A small network was shown many inputs. Here are its activations along a few directions, one row for each input.
In each table, some parts of the input vary, and every possible input appears once, in random order.
A made-up example of a description, with smaller parts first: ring(5) and (point or line(11) or (values(2) and line(6))).
Shared parts are said once, and a part with two or three values counts as separate values.

Other details of the inputs shift rows strongly along three fixed directions, in all tables alike. That doesn't count.

Rows:
row 1: [-25 -15  -5  14  24  21  -8   6  16  11   2 -30  -6]
row 2: [-17  34  21 -15   4  -4  26  12  -7 -24   7 -50   3]
row 3: [-15 -34   1  11  27  20 -10   0  -5  16   8 -22   3]
row 4: [-21  34  17 -21  -3   1  21  18  -3 -22   4 -50   2]
row 5: [ 41 -24 -10  -7 -27 -13 -14  -5 -17  19  -3  89  22]
row 6: [  7  14   3  -6 -12 -24   6 -19   3  -8 -19  25  -4]
row 7: [ -8   4  39 -20 -13  -7   4  -1 -10 -14  26 -24  25]
row 8: [  9  40 -56  21  -6 -20   2  15  43   6 -81  39  -6]
row 9: [-18   5  10   2   5   0   6  12  30   3 -31 -34  11]
row 10: [-16  40  16 -11   1  -3  22   6   5 -22  18 -48  -8]
row 11: [ 32 -23  -3 -10 -14   5 -11   2 -31   7  19  56   7]
row 12: [  5 -69  13   6  12  36 -34 -54 -18  20  29  23  12]
row 13: [  4  18   5  -5  -2 -11  12   3  -9  -9  11  -8  -8]
row 14: [ 18  11 -11  -2 -17 -12   5   1 -11  -4  15  34 -10]
row 15: [  8  -9  20 -14  -7  17   5  -8 -37 -17  41  -7  15]
row 16: [ 25 -25   4  -3 -17 -13 -14 -35 -21   2  10  62   4]
row 17: [-24 -37 -26  22  39  35 -19  11  25  44 -34 -16  -8]
row 18: [-26  35  27 -18 -15  -2  21   5   7 -21  -3 -47  23]
row 19: [ 29  -4  -8  -3 -14 -12  -4  -2 -18   4  23  46 -11]
row 20: [ 21  31 -14  -1 -10 -37  24  30   3 -13 -36  28 -12]
row 21: [ 26 -23   8  -1 -10  12 -10 -15 -36   1  39  30   4]
row 22: [-27 -13   6   2  10  18  -6  -3  18  18 -14 -34  18]
row 23: [  8  23  -6  -7  -5 -20  16  31   8 -10 -26   6 -11]
row 24: [ 22 -19   6  -6 -18  -3 -26 -23 -22  -5  39  26  15]
row 25: [ -8  24  16 -14 -11  -7  -1 -10   1 -22  21 -37  11]
row 26: [-21 -10  -3  16  19  12 -21  -8  22   9  -5 -34   6]
row 27: [ 11  32  -9   3  -6 -23  18  18  14 -13 -13   6 -19]
row 28: [-15 -38 -26  36  37  29 -17   4  30  38 -34 -21 -20]
row 29: [-21 -14  -2  19  25  20  -5   0   9  14  -4 -35 -10]
row 30: [ 14  31  -5   0 -12 -43  17  -1  18 -18 -48  32 -12]
row 31: [ 11  36 -13  -5 -11 -33  17  35   4  -8 -36  30 -11]
row 32: [ -8 -41  -4   6  14  30 -19  -9  -4  21  24  -6  -4]
row 33: [-17  39  18  -6   1  -4  21   9   5 -27  17 -46  -9]
row 34: [ -5 -38  -3  14  13  31 -16 -15 -13  19  20  -8  -3]
row 35: [ 36  -4 -16  -4 -24 -24   6   8 -29   0   0  67  -2]
row 36: [ -2  10  21 -11  -8   0   8  -5 -23 -15  35 -27  -1]
row 37: [  0  32 -14  -5  -5 -21  17  19  11  -7 -13   9 -11]
row 38: [  5   3  21 -12  -5 -17   1 -27  -8 -13   9  10   3]
row 39: [ 26 -12  -6  -8 -16  -7  -6   9 -26   5   9  51   1]
row 40: [ -1 -55  -2   8   9  36 -26 -16 -13  22  36   9   0]
row 41: [  4  -7  18 -15 -10  19   0  -8 -26 -18  51  -5   9]
row 42: [ -3   6  22 -17  -6   1  13   0 -27 -18  32 -28   7]
row 43: [-22  33  34 -11  -1 -12  18 -16   5 -34  -3 -42   2]
row 44: [-16 -34 -27  33  31  21 -31  -5  44  32 -36 -22  -5]
row 45: [-21 -39 -28  31  37  31 -18  10  37  35 -28 -17 -16]
row 46: [  4  20 -45  21   3   4   8  14  26  15 -45  28 -18]
row 47: [  0  14  21 -16  -8 -10  -6 -13  -7 -20  34 -26  14]
row 48: [ -7  22 -25   9   3 -18   9  20  39  21 -68  17   6]
Description of these inputs: line(6) and (values(3) or ring(5)).
The inputs of row 21 and row 13 match in every part but the line(6) part. If row 41 is changed in the same way as row 21 into row 13, which row does it become?
> row 37
The inputs of row 4 and row 39 match in every part but the line(6) part. If row 22 is changed in the same way as row 4 into row 39, which row does it become?
> row 18
Which other rows does row 45 become when the ring(5) part takes its other values? List them by row number.
> row 20, row 23, row 27, row 28
Which other rows does row 35 become when the line(6) part takes its other values? List them by row number.
> row 2, row 3, row 15, row 20, row 42
Which other rows does row 24 become when the values(3) part takes its other values? List them by row number.
> row 16, row 18
List by row number the other rows that have the line(6) part in common with row 31.
> row 1, row 3, row 7, row 26, row 29, row 33, row 43

Rows:
row 49: [-45  14   6  13  30  25  17  29  28   3 -29 -91  -9]
row 50: [  7 -26  13   5   7  20  -6  -9 -27   0  42 -12 -11]
row 51: [ -5 103  22 -18 -19 -42  52  31   8 -71   5 -55 -21]
row 52: [-13  67  73 -49 -25 -34  31  -6 -23 -75  41 -77  26]
row 53: [ -38   35  -58   34   18    5   13   33   68   33 -112  -12    0]
row 54: [-11 -39   1   5  18  38 -17  12  -8  21  13 -12   5]
row 55: [ -61   17   10   13   38   25    7   14   61    4  -33 -112   -6]
row 56: [ -2 -25  26 -17 -11  11 -13 -11 -24  -1  37   8  22]
row 57: [ -3 -36  13 -14  -2  23 -15   0 -22   6  36  -5  12]
row 58: [  8 114  48 -47 -46 -64  50  -5 -21 -94  19 -37   5]
row 59: [-43  27  -3   7  20  34  17  31  21  -1 -19 -83   8]
row 60: [ 16   2  36 -18 -20 -33   0  -5 -14 -22  40  12  12]
row 61: [ 35   6 -11  -9 -31 -24  -4   1 -11   0 -15  63  24]
row 62: [-10 -26   3   3   6  34 -21 -30  -2   3   7  -6   8]
row 63: [ 17  16 -31  -3 -15 -21   3  27  14  18 -49  61  -4]
row 64: [ 27  17 -31   7 -17 -33  12   2   2   6 -37  85 -10]
row 65: [ 18  -5 -10 -10 -18  -1  -3  -2 -24  -7  23  38  -6]
row 66: [ 18  10  14 -15 -10 -19  -1 -15 -21 -14  35  15  -6]
row 67: [  6  -5 -12  -1  -8  -3 -10   3   9   9 -38  35  12]
row 68: [ 13  -2 -17  19   4 -14 -13 -17  25   2 -27  26 -11]
row 69: [ -60   24   -2    7   26   44   11   15   44   11  -33 -103   13]
row 70: [  3 -14  24  -7  -1  -4 -12 -31 -25 -10  47  -1   3]
row 71: [ -6 -28   0  10  21  34  -3  -4 -13   9  22 -12  -9]
row 72: [-44  19  19   4  16  15  12  -1  34  -9 -40 -87   8]
row 73: [  0 -34  24 -13   5  18  -7  -9 -16  12  32  -3  15]
row 74: [ 31  30 -13 -11 -17 -55   9  21   2   2 -29  59  -6]
row 75: [ 15   0   7 -10 -15 -22   9   4 -11   1  -4  44  13]
row 76: [-24 -29 -25  25  34  41  -9 -11  29  37 -28 -13 -13]
row 77: [ 17   1  -3 -12 -18   1  -4  -9 -18  -3  20  38  -3]
row 78: [  1 -30   6  -9  -4  22 -12   0 -22   9  37 -10  21]
row 79: [ 23  13   8  -6 -22 -22   5 -21 -13 -19   1  26  -1]
row 80: [ 32  17   2  -5 -13 -42   8  31  -6 -14   5  39  -9]
row 81: [ 34  13 -45   7 -15 -31  14  17  -1   7 -37  83 -21]
row 82: [ 24   1  -9  -6 -19   2  -5 -12 -20   4  25  38   5]
row 83: [ 11 -13 -40  23   4  -5  -3   5  11  23 -33  34 -25]
row 84: [ 11  -7   1  -5  -6  16  -3   3 -28  -7  32  16  -7]
row 85: [ -5 -20   6   1  -4  27 -14 -27 -19   4  39  -3  16]
row 86: [ -7 -26 -61  41  38  15  -4  38  43  56 -89  35 -19]
row 87: [  3 -21   8  -1  -6  28 -19 -35 -17  -2  32  -4  21]
row 88: [ -6 -38  -7  17  22  19 -22 -15  10  12  24 -18 -15]
row 89: [  6   0 -17  20   4 -17  -8  -9  22   7 -16  28 -15]
row 90: [-23  67 -11  -3 -14 -13  30  12  21 -27 -41 -13  -8]
row 91: [ -6 -27 -15  17  17  44 -15  -4 -10  19  22 -14   0]
row 92: [-12 -46   2   1  19  27  -9   1  -3  22  10 -14   7]
row 93: [ 35  12 -30   1 -22 -47  12  31   1   9 -42  68 -12]
row 94: [-15  54 -43  24  22 -17  22  33  37  -1 -70 -15 -35]
row 95: [ 19  -4 -13   3  -4 -32  -3  21  12   5 -13  30  -9]
row 96: [ 31  26  14 -21 -18 -45  13  27 -29 -24  20  29  -2]
row 97: [  2 -19 -38  26  14  -4  -8  17  34  48 -65  32 -14]
row 98: [-12 -32   1  18  28  27 -24 -23  19  19  19 -27 -13]
row 99: [-13  92  20 -32 -21 -54  49  38   5 -56 -16 -51  -3]
row 100: [ -8 -30   7   6  13  29 -12 -32  -2   5   6  -7   7]
row 101: [ -5 -27   5   8  10  24 -11 -21  -3  16  19 -16  -9]
row 102: [-10 -31 -19  13  10  39 -16 -13  -5  19  20 -14   3]
row 103: [ -2 -37  29  -4  -2   8 -12 -16 -18   9  31  -9  14]
row 104: [  2 -26   8  -3  10   8 -15 -20 -22  -2  46 -12  -7]
row 105: [ -4 -32  28  -6   9  -1 -18 -17 -17   7  34  -8  16]
row 106: [  8 -35  34  -6   2   0 -23 -24  -5  -5  32 -10  18]
row 107: [ 12 -20  25 -16  -8  -1  -3 -16 -17  -6  15  15  23]
row 108: [  8  -8  18  -2 -13  -4  -1 -24 -21  -8  30   8  -1]
What is each input in this table made of?
> values(2) and line(5) and line(6)
Which other rows does row 62 become when the line(5) part takes its other values? List them by row number.
> row 65, row 77, row 84, row 90
Which other rows does row 63 become when the line(6) part takes its other values? List them by row number.
> row 55, row 69, row 73, row 74, row 97
Which other rows does row 68 become when the values(2) part takes its other values? List them by row number.
> row 106
Which other rows does row 85 become when the line(6) part takes its other values? List them by row number.
> row 64, row 70, row 89, row 90, row 108

Rows:
row 109: [ 56   8   4  -1 -25 -72 -13 -43   0 -21 -23  97  -4]
row 110: [  8  81   2 -23 -43 -40  53  18 -14 -39  -4  15  -5]
row 111: [-11 -40 -36  30  26  15 -16  33  30  54 -33  12  -9]
row 112: [ -38   43   47  -25   -1   28   26   15   -3  -58   41 -119    3]
row 113: [  9 -47 -42  36  25   4 -33 -16  11  46  -4  33 -33]
row 114: [-45  49 -14  13  19  10  23  21  46   0 -43 -69 -26]
row 115: [-35 -65 -10  41  54  49 -40 -11  24  34  26 -68 -11]
row 116: [ 20 -55  44 -24  -5  19 -15 -22 -51  15 102   8   9]
row 117: [-44  -4  18  -8  25  49   7  -2 -12   0  29 -83   9]
row 118: [ 48  14 -26  -1 -17 -43   0  35   3   1  -4  84 -13]
row 119: [ 47  43  30 -28 -45 -33  18 -21 -62 -63  71  33   0]
row 120: [  0  22  63 -40 -29  24  16 -22 -57 -58  96 -48  17]
row 121: [ -20   -6  -70   40   27   15    8   49   57   48 -104   11  -20]
row 122: [-14  60  39 -39 -17 -22  38  33 -24 -40  34 -56   2]
row 123: [ -8  96 -10  -4 -16 -36  46  36  22 -62 -35 -56 -25]
row 124: [  25 -111   34   -3   15   12  -51  -49  -35   41   26   60   32]
row 125: [ 47   4 -19 -11 -16 -42   1  56 -17  11  -3  74   1]
row 126: [ 46   3   4  -7 -35 -63  -4 -29   0 -10 -40 108   4]
row 127: [  0   7  -4 -13   5   7  13  42  -8  -5 -10 -27   2]
row 128: [ -44  -28  -13   34   35   11   -8  -21   65   45 -100  -17    4]
row 129: [  11 -100   26   -8  -21   21  -91  -93    8   42   24   46   93]
row 130: [-27  71 -41  20  -2   0  43  40  43  -1 -97 -16 -17]
row 131: [-42 -44 -21  38  51  59 -28 -44  19  29  12 -55 -17]
row 132: [ 36  22 -34  -3 -21 -25   8  -3  -6  -4  -8  88 -17]
row 133: [-24 -22  30 -15  11  52   1  -1 -39  -5  47 -55  22]
What is each input in this table made of?
> point or (line(4) and (point or ring(5)))
A walk changes only the ring(5) part. It starts at row 116 and steps to row 110. List the rest of the walk in order.
> row 130, row 121, row 111
Which other rows does row 127 become when the line(4) part takes its other values? List them by row number.
> row 112, row 121, row 123
